Each row below holds a small network's activations on one input, seen along a few directions.
In each table, some parts of the input vary, and every possible input appears once, in random order.
A made-up example of a description, with smaller parts first: one of 8 places around a ring, together with either a single point or one of 11 places along a line or (one of 3 separate values, together with one of 4 places along a line).
Shared parts are said once, and a part with two or three values counts as separate values.
In the rows, 128 means zero.

Other details of the inputs vary at random and push rows far along three fixed directions, the same in every table; ignore that.

Table:
row 1: [ 93 202 113 158 149 129 114 133 154 142  98 149]
row 2: [126  67 142 145 117 157 127 126 113 126  94 117]
row 3: [140 137 145 118  80 138 109 157 143 140 102 165]
row 4: [165 172 182 157 115 155 115 139 152 153  94 161]
row 5: [193  31 149 116 113 220 152 159 147 201 100 156]
row 6: [130 133 160 158  93 149 114 146 141 126 100 172]
row 7: [ 92 131 122 117  63  95 105 130 134  67 166 135]
row 8: [128 102 116  95 125 117 119  99  98 102 132  72]
row 9: [102 156 158  98  87 107  95 123 131  90 184 101]
row 10: [ 94 134 127 107 100 143 109 121 157  92 219 127]
row 11: [127 102 133 152 141 110 135 109  93 118 156  71]
row 12: [104 202 146 147 133 120 103 112 149 106 141 123]
row 13: [156  84 156 104 120 138 158 135 120 147 123  93]
row 14: [ 99  88 114 161 131 110 132 127  93 128 150  84]
row 15: [ 75 136 140 115  78  98 121 148 143  97 185 114]
row 16: [132 126 182 158  68 135 100 133 130  95 140 155]
row 17: [134 121  97 105 193 114 144  84 133 162 144 132]
row 18: [134 140 103 132 192 117 149 124 117 119 116 103]
row 19: [135 127 143 108  86 141 125 156 165 119  97 167]
row 20: [ 78 141 147 163  80 109  87 127 124  93 174 117]
row 21: [105 198 146 146 143 111 119 130 153 110 156 123]
row 22: [151 160  63 123 170 117 146 111  99 165  58 127]
row 23: [134  92 100 107 142 150 138  94 117 120 185  90]
row 24: [139 142 161  96  97 150 110 151 159 130 102 149]
row 25: [114  79  89 114 173 119 140 101 126 169 139 133]
row 26: [133 216 117 123 143 102 152 133 148 143 120 146]
row 27: [105 121 140 124  99  88  99 105 140 113 221 157]
row 28: [107  83 118 121 152 126 127 117 101  82 137  94]
row 29: [131  94 110  96 124 113 135  97 108  85 130  81]
row 30: [116  79  79 128 123 142 134 110 107 132 180 108]
row 31: [116 168 129 121  96 103 109 132 118 127 148 130]
row 32: [188 102 129 108 133 148 140 122 106 161  68 118]
row 33: [ 97  97 128 141 140 131 117 102 104 114 134  67]
row 34: [101 146 145 127  72  87 122 137 124  98 192 117]
row 35: [143 140  98 137 180 116 142 108  98 108 105 122]
row 36: [120 209 117 169 152 108 133 140 140 148 120 153]
row 37: [192  90 216 149  77 163 123 196 152 145 117 185]
row 38: [ 79 183 127 155 133 110 116 147 154 120 150 136]
row 39: [112  86 103  94 123 116 135 107 114  88 125  85]
row 40: [162  84 158 147 120 149 130 107 101 119 102 111]
row 41: [160  50 144 147 128 148 145 167 109 151 103 129]
row 42: [165  73 126 116  95 130 140 125 106 124 100 124]
row 43: [166 154  60 125 195 154 166  98 124 176 113 134]
row 44: [105 201  99 132 133 102 149 151 148 154 114 158]
row 45: [107  64 100 122 139 103 126  97 110 146 177 125]
row 46: [133  87  86 130 124 138 135 101 101 129 185 105]
row 47: [101 206 125 147 169 124 133 142 163 141 115 141]
row 48: [102 189 102 139 162 123 125 147 151 111 101 176]
row 49: [137 189 114 119 169 104 130 101 164 160 151 187]
row 50: [115 100 121 163 123 114 116 100  82 120 138  80]
row 51: [126 146 107 141 174 131 137  89 111 114  92 104]
row 52: [156 128 172 107  62 124 113 135 148  85 143 148]
row 53: [117 120 162 105  61 136  94 155 150 109 135 144]
row 54: [149 154  86 128 216 135 156 112 114 133  67 129]
row 55: [154 171  82 114 183 121 153 109 102 177  71 111]
row 56: [155  67 156  95 119 163 135 143 116 168  91 101]
row 57: [140 143 156 142 130 148 130 187 169 142 103 180]
row 58: [114 125  79 146 169 116 139 126  98 118 100 134]
row 59: [137  76 149 103 119 142 157 144 125 150 118  96]
row 60: [164 153 159 148 119 145 123 162 143 129  97 197]
row 61: [ 99 204 101 114 138 118 121 145 150 152 103 151]
row 62: [104  94 102 117 110 108 122 121  85 133 140  85]
row 63: [167 101 136 130 181 163 160 162 137 167  65 137]
row 64: [106  69 115 100 158 114 129  91 125 137 177 111]
row 65: [165  92 228 134  76 194 113 163 168 133  89 172]
row 66: [123 191 134 144 141  98 121 140 142  91 158 144]
Description of these inputs: one of 6 places around a ring, together with either one of 2 separate values or one of 4 places along a line or one of 5 places around a ring.
Changing only the place on the ring of 6 turns row 38 into row 47. The same change can be made to row 5. Which row results?
> row 10
List by row number the other rows that have the place on the ring of 6 in common with row 23.
> row 8, row 9, row 12, row 13, row 17, row 18, row 21, row 29, row 51, row 54
Which other rows does row 25 become when the choice among 2 separate values takes its other values? List them by row number.
> row 5
Which other rows does row 2 become when the place on the ring of 5 takes its other values? List them by row number.
> row 1, row 38, row 48, row 57
A walk changes only the place on the ring of 5. It starts at row 47 and steps to row 63. List the rest of the walk in order.
> row 28, row 65, row 33

Table:
row 67: [ 95 123 100 128 146 107 120 106 115 111 176  99]
row 68: [185 107 161 148 150 174 151 152 136 178  47 164]
row 69: [107 178 110 151 159 116 131 128 128 126 106 127]
row 70: [ 99 187 132 152 129 103 113 120 133 100 148 135]
row 71: [124 123  87 125 181 117 151 102 108 139 132  92]
row 72: [187 102 137 113 139 177 157 147 152 191  60 171]
row 73: [118 128  96 127 166 114 135 100  95 112 104  79]
row 74: [179 112 177 127 103 162 128 149 139 153  78 151]
row 75: [169  46 145 113 113 164 142 132 111 170 105 124]
row 76: [121  63 145 145 104 122 121 119  85 103 149  78]
row 77: [120 184 100 132 141 112 132 131 121 123 101 127]
row 78: [132  53 197 106  37 129 102 137 127  92 206 111]
row 79: [142 113 190 119  57 144 107 163 148 101 134 150]
row 80: [154 165 147 129 131 139 133 140 157 151 128 166]
row 81: [112 171  88 118 160 118 133 125 143 149 118 145]
row 82: [106 187 102 124 142 110 130 128 131 116 108 123]
row 83: [141 157 132 119 119 137 125 145 157 158 118 176]
row 84: [119  54 135 110 108 119 126 118 103 118 165  84]
row 85: [149 175 141 126 116 138 130 151 148 144  84 162]
row 86: [ 95 129 102 126 120  98 120 119  98  77 148  87]
row 87: [126 121  83 132 177 110 147 100 101 145 131 101]
row 88: [126 181  96 152 195 126 150 119 125 155  72 132]
row 89: [176  43 148 122 127 170 146 129 120 158 113 122]
row 90: [142 168 134 114 128 134 135 145 164 143 115 175]
row 91: [118 180  91 134 164 114 129 117 138 143 136 148]
row 92: [156  53 114 122 158 141 155 111  96 145 124  92]
row 93: [134 170  72 134 197 129 149 119 136 164  96 154]
row 94: [ 89 192 130 127 115  98 102 120 141  79 154 122]
row 95: [102 173 188 128  73 114  89 151 177  90 208 165]
row 96: [140 166 146 151 134 141 130 153 149 138  88 169]
row 97: [121 167 165 126  99 136 108 141 174 116 170 162]
row 98: [102 119  86 149 164 112 140 115  96 129 112  87]
row 99: [146  51 114 127 146 144 143 104  88 149 132  90]
row 100: [176 107 175 125 108 164 129 152 143 143  76 156]
row 101: [143  54 114 125 157 150 146 110  95 154 123  89]
row 102: [131 172 158 129  98 135 111 138 170 123 163 170]
row 103: [135  60 111 148 142 132 144 117  87 149 113  89]
row 104: [ 91 182 115 119 114  89 111 120 143 103 177 141]
row 105: [154  95 174 146 108 163 130 163 144 162 100 152]
row 106: [118 170  90 119 160 110 140 124 140 140 116 151]
row 107: [114 129  77 124 159 109 138 102 100 114 104  95]
row 108: [100  63 150 106  72 118 108 114 117  85 204  84]
row 109: [154 110 203 124  69 151 102 154 147  98 128 150]
row 110: [100 176  93 118 151 116 129 118 140 134 132 140]
row 111: [142  49 173 143  83 149 120 152 114 119 130 118]
row 112: [ 92 176 107 118 123 109 115 122 147 105 159 152]
row 113: [117 173 168 123  83 128 101 149 163 102 137 154]
row 114: [ 97 130 104 124 116  96 115 102 102  88 152  86]
row 115: [ 78 122  99 148 130  95 117 112 106  88 170  99]
row 116: [118  75 137 122 102 124 123 129  91  98 140  71]
row 117: [118 172 161 152  90 127 107 157 155 119 136 166]
row 118: [148  69 125 126 135 131 134 105  81 121 105  74]
row 119: [135 127  60 113 202 122 170 102 104 170  83  99]
row 120: [164  89 158 113 104 162 129 156 150 161 109 169]
row 121: [ 71 122 122 127 103  95  97 102 117  59 228 102]
row 122: [148 166 131 116 122 143 134 138 163 159 109 173]
row 123: [120 168 100 132 166 112 136 120 139 133 133 146]
Changing only one part turns row 104 into row 84. The same change can be made to row 87. Which row results?
> row 95
Changing only one part turns row 85 into row 79. The same change can be made to row 80. Which row results?
> row 92
Describe the family of inputs behind these rows.
> one of 3 separate values, together with either one of 4 places along a line or one of 5 places along a line or (one of 2 separate values, together with one of 5 places around a ring)
Which other rows does row 105 become when the place on the line of 4 takes its other values? List them by row number.
> row 69, row 88, row 98
Which other rows does row 93 become when the choice among 3 separate values takes its other values? List them by row number.
> row 67, row 91
Which other rows does row 85 become when the place on the line of 5 takes its other values? List them by row number.
> row 74, row 77, row 114, row 118
Which other rows does row 75 become when the choice among 2 separate values takes its other values? List them by row number.
> row 99
